A small network was shown many inputs. Here are its activations along a few directions, one row for each input.
In each table, some parts of the input vary, and every possible input appears once, in random order.
A made-up example of a description, with smaller parts first: one of 3 separate values, together with either a single point or one of 11 places around a ring or (one of 4 places along a line, together with one of 5 places around a ring).
Shared parts are said once, and a part with two or three values counts as separate values.

Other details of the inputs vary at random and push rows far along three fixed directions, the same in every table; ignore that.

A family of inputs:
x1: [ 30  26  25  20 -13  -1   6 -54  33  -1 -25  -1  -7]
x2: [ 14  15   9  20 -16 -23  10  15  36  -1  21  18  29]
x3: [ 18 -22   7 -30  -7   1  24  22 -12  -6  39   8  10]
x4: [-41   5 -53  15  19  28   7  10  34   6  18   6  46]
x5: [ 20 -11  16 -32 -15 -10  22  28 -14  -5  36  -1 -10]
x6: [ 17  -3  28  11  -9  -4 -29 -12 -21   1 -40  -8 -21]
x7: [-22  -6 -39  -9  32  21 -23  -7 -25  23 -30 -22 -40]
x8: [ -6  -1 -34 -60  10  46  44  -6   4  -1  12 -30 -13]
x9: [ 31 -20  20   4   2 -10 -27 -16 -43 -17 -36 -17 -43]
x10: [  4  -6  16 -20 -11  -8  17  13 -25  -6  20  -2 -17]
x11: [-53  10 -51 -15  12  32   3  27  30  -2   3  -5  52]
x12: [-10 -18 -23  -4  27  16 -11 -13 -27  12  -3 -13 -36]
x13: [-41  -7 -36   1  28  15  -4 -11 -25  19 -14 -24 -44]
x14: [ 11   4  -1  24   3 -12  -7  -3  24 -13   2  18  23]
x15: [-48  -3 -40  26  14  41 -11  -2   9  -1 -19 -16  30]
x16: [  4  -7  -6 -14   1   0 -10  10 -23 -13 -10 -22 -32]
x17: [ -3   2  17  36   1 -11  -7 -24   9   2  -4  16  12]
x18: [ 32  -2 -11 -42   0 -25  24  38   0  -9  47  12 -11]
x19: [ 20   4  17 -14  -3 -17   7  11   6  12  19  20   5]
x20: [-12  17  23  33  -2  -9 -13 -20  15  10 -20  19  11]
x21: [-11  11  37  31 -16  -6 -18 -20   2   0 -32   7  16]
x22: [ -3  13  26  15 -21  -4  -4   2  20   1  -2  15  43]
x23: [ 28  -9  19 -15 -15 -17   0  12 -24  -7   6 -12 -24]
x24: [ 19  -9   5 -22  -2 -20  17  18  -6   7  32   4 -22]
x25: [ 14  18   3  -2 -10 -23   1  15  36  -4  17  30  40]
x26: [-11  -2  27  45  -8   4 -20 -33 -15  -7 -35  -1   3]
Description of these inputs: one of 2 separate values, together with either a single point or (one of 3 separate values, together with one of 4 places along a line).
Q: Changing only the choice among 2 separate values turns x13 into x10. The same change can be made to x14. Which row results?
A: x9
Q: Change only the place on the line of 4 in x13. List by row number the other rows that result.
A: x2, x18, x24
Q: Change only the choice among 2 separate values in x11. List by row number the other rows that result.
A: x25
Q: Change only the choice among 2 separate values in x7. List by row number the other rows that result.
A: x6

A family of inputs:
x27: [ 14  20  15  25 -13 -26  -9   5  41  -3   2  26  32]
x28: [ -5 -15   0   5  14  20 -28 -17 -35  -7 -37 -25 -28]
x29: [ -1  13  30  29 -23 -17  -2 -10  26   7   4  28  35]
x30: [ -5   0 -11 -31  -9  10  19  33  11  -7  26  10  37]
x31: [-42   1 -28 -25  12  16  22  21  13  22  24   8  18]
x32: [  2 -13 -32 -17  31   4  -7   0 -21  -1  -1  -7 -36]
x33: [ 11   1  28  17  -8 -17 -17 -13 -20  -7 -24 -15 -37]
x34: [ 34  -7  27  -2 -19 -27   8   6 -12  -8  13   2 -15]
x35: [-16 -11 -16 -23   5   7  35  20  17   3  51  22  32]
x36: [  3  13 -33 -56  19  40  48 -27  15   7   3 -28 -20]
x37: [ 27 -13 -13 -26  17  -6  11  21  -6   0  27   5 -17]
x38: [ 30  -7  41  14 -16  -9 -26 -16 -27 -12 -34  -4 -19]
x39: [ 43 -15  30 -12 -12 -12  -1   4 -28 -14  -3   2  -9]
x40: [-14  18 -12  38   9   1 -18  -5  32   6 -16   6  28]
x41: [-49   5 -20  33  15  23 -21 -30  -3  16 -26 -14   4]
x42: [  9 -21  -6 -36  17   5  18   6 -35   8  28   1 -32]
x43: [-34  -8 -32  21  14  22 -14 -16 -19   1 -26 -32 -23]
x44: [-52  20 -18  41  -2  16 -13  -5  23   5 -30 -13  16]
x45: [ -3   3   0 -20 -19   4   4  18   2  -3   4   4  20]
x46: [ 14  26  20  24 -12 -28 -12   4  39   1   0  23  31]
x47: [ 37 -10  30   2 -19 -25   4  -1 -15 -15  15   1 -18]
Q: What is each input in this table made of?
A: either a single point or (one of 4 separate values, together with one of 5 places along a line)
Q: Change only the place on the line of 5 in x32. List by row number the other rows that result.
A: x27, x37, x40, x46
Q: Change only the choice among 4 separate values in x35. List by row number the other rows that result.
A: x28, x32, x47

A family of inputs:
x48: [-34 -21 -50 -33  28  13   7  40 -19   9  25  -4  -6]
x49: [ 21   9  11   4 -13 -13  11   7  27  -9  23  21  29]
x50: [ 13   9  16  18  -6 -10 -20 -17   0   0 -24  -1 -14]
x51: [ 26  10  27  -3 -19 -25  15   7  21  -2  26  23  20]
x52: [  5  -2   7 -10   1   2  -1   0 -13   3 -11 -10 -18]
x53: [ 32 -15  11 -32  -2  -8  13  10 -19  -7  16  -2 -18]
x54: [ 10  -4  10  13   9  -5 -14 -24 -25   2 -23 -11 -38]
x55: [ 23   1  21   1   1 -13 -18 -18 -25   3 -25  -6 -44]
x56: [ 39 -14  17 -37  -6 -14  12  13 -22  -8  15  -1 -25]
x57: [  2   9  12  16 -19  -4  13   3  33 -12  18  18  46]
x58: [-49   0 -21  38   7  17 -27   5   2   4 -21  -7  22]
x59: [-21 -11 -42 -31  24  20  22  17   4   4  25  -4   5]
x60: [ -6  12   0  35   0   1 -22 -21  13   0 -33  -6   5]
x61: [-15   8   8  35  -2   9 -15 -26   2  -2 -27  -5   6]
x62: [ 14  -6   2 -20   1  -8  12   4 -11   8  16   4 -14]
x63: [ -5  14  15  13 -23  -7  13   5  34  -3  16  18  43]
x64: [-12   2 -10  -3   6  16  -8  -5  -9   1 -21 -13 -11]
x65: [-45  -1 -35  -5  12  29   6   0   6  10   1 -13  13]
Q: What is each input in this table made of?
A: one of 2 separate values, together with either a single point or one of 8 places around a ring
Q: Changing only the choice among 2 separate values turns x62 into x65. The same change can be made to x54. Which row results?
A: x61
Q: Change only the choice among 2 separate values in x52. List by row number the other rows that result.
A: x55
